Each row below holds a small network's activations on one input, seen along a few directions.
Each table varies a few parts of the input and shows all the possible inputs, shuffled.
A made-up example of a description, with smaller parts first: one of 3 separate values, together with either a single point or one of 11 places along a line or (one of 6 places along a line, together with one of 8 places around a ring).
Shared parts are said once, and a part with two or three values counts as separate values.
In the rows, zero is written as 128.

Other details of the inputs shift rows strongly along two fixed directions, in all tables alike. That doesn't count.

Table:
r1: [129 161 138 118 121 154 134 138 104 114 150 136 124 137]
r2: [109 134 139 125 117 109 141 132 109 140 146 157 103 139]
r3: [120 111 134 137 132 120 129 118 116 129 120 156  97 142]
r4: [ 95 114 127 136 102  77 150 120 124 162 119 172 104 155]
r5: [126 114 123 132 127 109 118 124 144 145 119 121 145 126]
r6: [142  91 110 136 145 105 114 103 165 117  88 116 136 108]
r7: [122 158 139 121 110 162 144 137 105 122 147 153 122 150]
r8: [105  95 108 143 121  74 128 119 156 155  92 117 159 131]
r9: [132 129 145 136 125 152 141 138  90 125 144 159  78 144]
r10: [128 142 130 121 119 130 139 127 128 128 129 139 119 133]
r11: [ 97 119 129 141 115 104 135 132 119 156 123 140 130 151]
r12: [105 102 131 149 121  81 146 125 105 145 117 175  80 148]
r13: [108 133 138 134 123 132 130 142 110 140 142 131 128 142]
r14: [165 159 126 108 136 191 118 133 138  93 138  93 159 106]
r15: [110 118 115 132 115  62 140 117 138 147 103 145 117 143]
r16: [103 101 131 151 112  88 147 120 112 148 111 178  84 152]
r17: [ 93 113 110 140 105  40 143 117 130 155  98 158 122 160]
r18: [109 167 154 126 115 176 140 151  77 128 175 151 110 160]
r19: [119 108 113 137 129  95 118 127 147 144 106 103 154 127]
r20: [132 112 120 128 139 102 112 124 153 134 121 106 154 108]
r21: [146 177 159 106 128 218 130 151  89 109 187 133 103 127]
r22: [166 147 133 113 145 193 102 140 139 111 149  82 155 102]
r23: [138 125 113 126 142 120 114 123 156 113 118  86 173 105]
r24: [151 148 122 119 138 171 112 135 137 109 136  83 161 115]
r25: [125 139 153 136 131 165 143 144  80 119 159 167  75 138]
r26: [157 116 110 122 156 138  99 126 176 107 111  54 191  78]
r27: [123 138 155 130 136 166 134 137  81 119 158 168  77 149]
r28: [ 91 124 124 140 109  91 141 127 116 154 121 151 128 162]
r29: [156 100 114 128 153 122 109 112 154 110 100 103 133 106]
r30: [114 109 109 131 115  67 141 109 159 146  91 138 136 130]
r31: [140 143 124 121 130 172 123 132 137 116 134 101 163 122]
r32: [144 149 132 112 136 151 129 130 130 107 140 114 132 106]
r33: [128 130 146 138 123 155 141 135  92 126 143 163  80 142]
r34: [128 116 135 131 147 126 125 123 119 117 128 145 104 124]
r35: [155 138 124 113 134 159 119 126 146 117 134 103 141 104]
r36: [135 107 101 125 135  67 123 107 174 128  88 103 154 102]
r37: [158 130 106 114 146 123 111 118 169  96 108  75 180  86]
r38: [138 138 129 118 125 137 126 131 130 129 138 122 121 124]
r39: [135 118 124 127 137 116 111 126 148 135 124 106 151 113]
r40: [144 151 146 119 128 200 120 142 117 124 160 119 136 124]
Description of these inputs: one of 5 places along a line, together with either one of 2 separate values or one of 6 places around a ring.
The inputs of r38 and r2 match in every part but the place on the line of 5. If r29 is changed in the same way as r38 into r2, which row does it become?
Answer: r34
Change only the choice among 2 separate values in r3. List by row number the other rows that result.
Answer: r33
List by row number the other rows that have the place on the line of 5 in common with r8.
Answer: r4, r6, r7, r16, r30, r31, r40

Table:
r41: [138  38 104 155 154  72 114  86 169 134  67 132 120 107]
r42: [ 27  99 144 177 106  39 148 140  66 177 139 192  78 215]
r43: [147 100 118 122 159  98 103 140 163 141 119  81 147  75]
r44: [113 131 100 142 101  87 163 119 142 140  85 142 152 148]
r45: [148 134 116 108 122 148 118 113 173 131 109 103 180 126]
r46: [118 162 155 123  92 181 141 154  85 159 155 153 112 176]
r47: [131 137 135 121 155 178 108 132 124  86 150  87 166 119]
r48: [123 173 164 108 102 193 148 155  77 140 195 156  79 148]
r49: [128 185 168  91 107 218 148 142  87 123 207 165  91 137]
r50: [147 146 136 110 130 202  95 131 149 129 137  90 171 123]
r51: [115 166 129 119 105 102 152 129  71 113 149 178  79 156]
r52: [158 152  97 111 115 142 135 115 174 125 100  98 167 133]
r53: [142  66 119 153 136  99 136 112 136 133  79 154  84 132]
r54: [ 89 143 159 162 106 175 132 159  70 158 165 152 114 171]
r55: [111 109 109 147 104  97 137 128 135 143  99 117 159 138]
r56: [156 165 118 102 110 147 142 111 152 117 140 115 124 113]
r57: [ 90 136 151 137 111  65 150 143  60 144 150 186  73 176]
r58: [124  68 118 147 127  79 139  95 146 124  77 177  88 137]
r59: [103  99 116 149 122 107 125 120 152 142 107 118 177 123]
r60: [118 122 119 125 135  51 125 111 132 120 111 144 133 125]
r61: [118 134 120 118 145 123 129 119 131 100 114 113 158 128]
r62: [111 154 162 131 140 138 125 147  75 117 184 167  97 152]
r63: [145 118 116 117 140  82 120 125 164 126 113  94 136  85]
r64: [202  90 119 140 192 216  85 115 154  97 113  63 135  66]
r65: [106 115  78 135 126  40 143 109 152 123  65 126 150 135]
r66: [127 173 174 105 117 221 132 154  81 132 216 160  96 137]
r67: [ 87  89 104 149 129  29 136 116 141 140  71 115 149 147]
r68: [132 141 151 137 103 179 161 133  77 105 135 213  27 172]
r69: [168 149 140 123 172 193  92 159 114  89 177  77 140  99]
r70: [144 154 143 102 140 138 128 125 144 112 140 122 128  89]
r71: [105 122 137 144 105 139 112 146 110 178 136 129 129 164]
r72: [130 133  98 121 124  44 136 101 176 128  88 121 123  94]
r73: [206 157 144  90 181 226  92 145 166  78 168  44 174  33]
r74: [169 115 113 113 152 165  92 138 167 133 142  61 163  71]
r75: [102 106 104 148 113  68 141 111 168 144  79 138 180 129]
Describe the family of inputs behind these rows.
Answer: one of 5 places along a line, together with either a single point or one of 6 places around a ring
The inputs of r67 and r42 match in every part but the place on the line of 5. If r55 is changed in the same way as r67 into r42, which row does it become?
Answer: r54

Table:
r76: [123 131 121 137 126 151 125 134 131 144 114 119 166 145]
r77: [173  81 121 126 169 116  87 111 174 129 113  90 138  82]
r78: [169 103 112 129 159 133 133 101 169  65  80 111 140  74]
r79: [170 186 144  95 111 199 143 145 119 106 164 125 109 124]
r80: [120 120 108 102 127  90 119 104 173 131 109 111 182 108]
r81: [ 88 126 138 131  91  64 162 137  99 174 146 181  87 149]
r82: [140 155 147 123 106 204 138 143 124 131 153 124 123 120]
r83: [124 128 108 136 130  85 110 116 151 111  94  83 162 129]
r84: [178  82 115 129 160 156 100 110 170 119  97  77 141  89]
r85: [176 149 106  91 146 129 116 128 172 103 121  70 161  67]
r86: [151 133 163 119 145 173  93 136 124 140 169 137  87 114]
r87: [149 107 101 131 149  91 111 125 163 120 126  67 170  81]
r88: [145 139 152 139 151 155 138 122  99  85 143 165  78 119]
r89: [148 158 135 132 111 193 139 167  83 130 161 134 104 151]
r90: [ 80 133 148 145 125 123 135 146  94 151 163 142 115 137]
r91: [143 190 146 104 147 192 127 159  86  98 191 111 109 120]
r92: [100  82 116 156 126  96 146 106 117 130  90 166  78 152]
r93: [181  93 115 125 169 137  91 110 166 108 110  90 136  81]
r94: [182 136  99 110 144 138 114 128 157 107  97  60 164 104]
r95: [ 70 138 127 146  93  79 149 128  90 167 127 197 116 208]
r96: [118  62 108 140 132  56 110 108 171 174  81 142 111 126]
r97: [ 94 100 116 126 128  63 138 108 172 165 103 129 172 119]
r98: [107 127 110 136 110  70 136 123 126 150  90 139 126 172]
r99: [150 133 151 121 154 192 118 132  88  92 158 146  82 117]
r100: [130 178 142 105  96 169 146 124 116 121 146 146 114 143]
r101: [ 99 116 125 148 132 118 119 135 131 135 117 118 174 142]
r102: [122 109 127 153 133 113 117 136 139 136 108  88 163 117]
r103: [130 167 158 109 123 221 129 158 109 126 180 118 123 105]
r104: [113 126 130 149 114 108 135 147  85 140 142 131 115 148]
r105: [132 131 150 121 144 121 141 127  91  95 130 192  78 119]
r106: [ 52 121 139 149  95  65 137 129  82 154 131 186 123 199]
r107: [ 74 156 144 120  92  72 164 129  95 166 146 198  82 173]
r108: [162 168 144 117  97 204 143 146 108 121 173 131 104 127]
r109: [157 121 143 129 141 218 132 136 102 107 144 135  88 133]
r110: [117 120  96 123 140  63 110 115 168 119 102  90 163 111]
r111: [109 158 151 112 133 165 124 144 103 110 177 133 148 144]
r112: [103  99 106 144 102  64 143 100 180 169  89 141 164 142]
r113: [157 148 118 121 146 132 116 139 131 103 126  76 146 117]
r114: [148 126 118 137 129 169 117 142 141 133 110  86 159 114]
r115: [ 81 124 152 136 125 113 137 138 108 148 158 154 144 156]
r116: [108  89 108 154 135  82 150 102 128 112  84 173  88 143]
r117: [102 129 116 119  91  95 142 101 141 148 115 165 145 153]
Describe the family of inputs behind these rows.
Answer: either (one of 2 separate values, together with one of 6 places along a line) or (one of 5 places around a ring, together with one of 6 places around a ring)
What sort of input is r76?
Answer: one of 5 places around a ring, together with one of 6 places around a ring
A walk changes only the place on the ring of 6. It starts at r95 and steps to r76. List the rest of the walk in order.
Answer: r114, r89, r94, r98
A walk changes only the place on the line of 6. It starts at r78 and steps to r116. List the rest of the walk in order.
Answer: r92, r109, r84, r96

Table:
r118: [104 124 122 140 125  99 132 130 130 148 117 126 149 143]
r119: [102 140 124 132 107  89 143 127 111 143 121 157 108 159]
r120: [145 112 138 135 141 148 116 132 127 127 138 124 113 114]
r121: [151 115 127 132 151 144 122 122 129 108 120 131 121 116]
r122: [103 134 140 128 115 114 156 125  87 128 138 182  81 156]
r123: [155 149 121 113 140 169 115 129 136  99 139  90 150 106]
r124: [106 131 146 138 118 123 150 129  90 127 137 183  79 154]
r125: [146 154 134 111 122 178 126 137 132 124 144 114 140 115]
r126: [105 129 124 134 103 103 138 124 135 157 120 142 146 148]
r127: [128 150 140 115 130 149 138 134 105 121 157 147 108 130]
r128: [138 168 135 117 119 174 130 149 112 115 156 110 151 134]
r129: [140 113 127 136 143 156 113 133 128 121 129 108 129 120]
r130: [114 113 145 152 122 129 140 135  87 136 134 180  73 153]
r131: [110  87  92 139 125   8 144  98 167 144  57 142 127 131]
r132: [159 133 119 111 132 149 123 122 160 116 124 106 140  99]
r133: [139 106 114 134 149 148 103 130 163 126 107  70 174 100]
r134: [123 121 143 134 134 151 122 138 110 143 149 131 114 136]
r135: [126 157 137 114 116 140 133 139 115 127 143 125 128 128]
r136: [124 132 145 125 130 153 120 141 110 132 151 128 120 131]
r137: [147 139 120 119 119 155 122 121 142 117 127 113 142 121]
r138: [ 90 136 148 139 117 134 136 144  87 152 149 159 115 170]
r139: [144 135 114 121 138 143 116 128 152 112 129  84 183 110]
r140: [144 143 145 125 138 187 115 138 111 110 148 120 121 133]
r141: [140 107 113 131 138  91 119 111 165 122 102 104 142  99]
r142: [108 132 142 131 102 124 161 126 101 138 134 186  76 163]
r143: [135 156 138 110 130 163 124 141 119 116 157 123 139 117]
r144: [105  70 109 149 129  19 125 102 155 161  85 146 121 131]
r145: [129 116 118 129 134  96 117 121 155 131 112 100 154 109]
r146: [145 124 110 117 138  94 125 116 165 122 105 105 146 102]
r147: [135 115 112 131 136 111 116 117 155 117 108 102 152 113]
Describe the family of inputs behind these rows.
Answer: one of 5 places along a line, together with one of 6 places along a line
The inputs of r138 and r140 match in every part but the place on the line of 5. If r133 is changed in the same way as r138 into r140, which row does it become?
Answer: r129
Change only the place on the line of 5 in r125. List by row number the other rows that result.
Answer: r126, r132, r137, r142
Change only the place on the line of 6 in r136. List by row number the other rows that result.
Answer: r125, r134, r135, r143, r145
A walk changes only the place on the line of 6. It starts at r130 and steps to r121. List the rest of the walk in order.
Answer: r124, r122, r131, r142
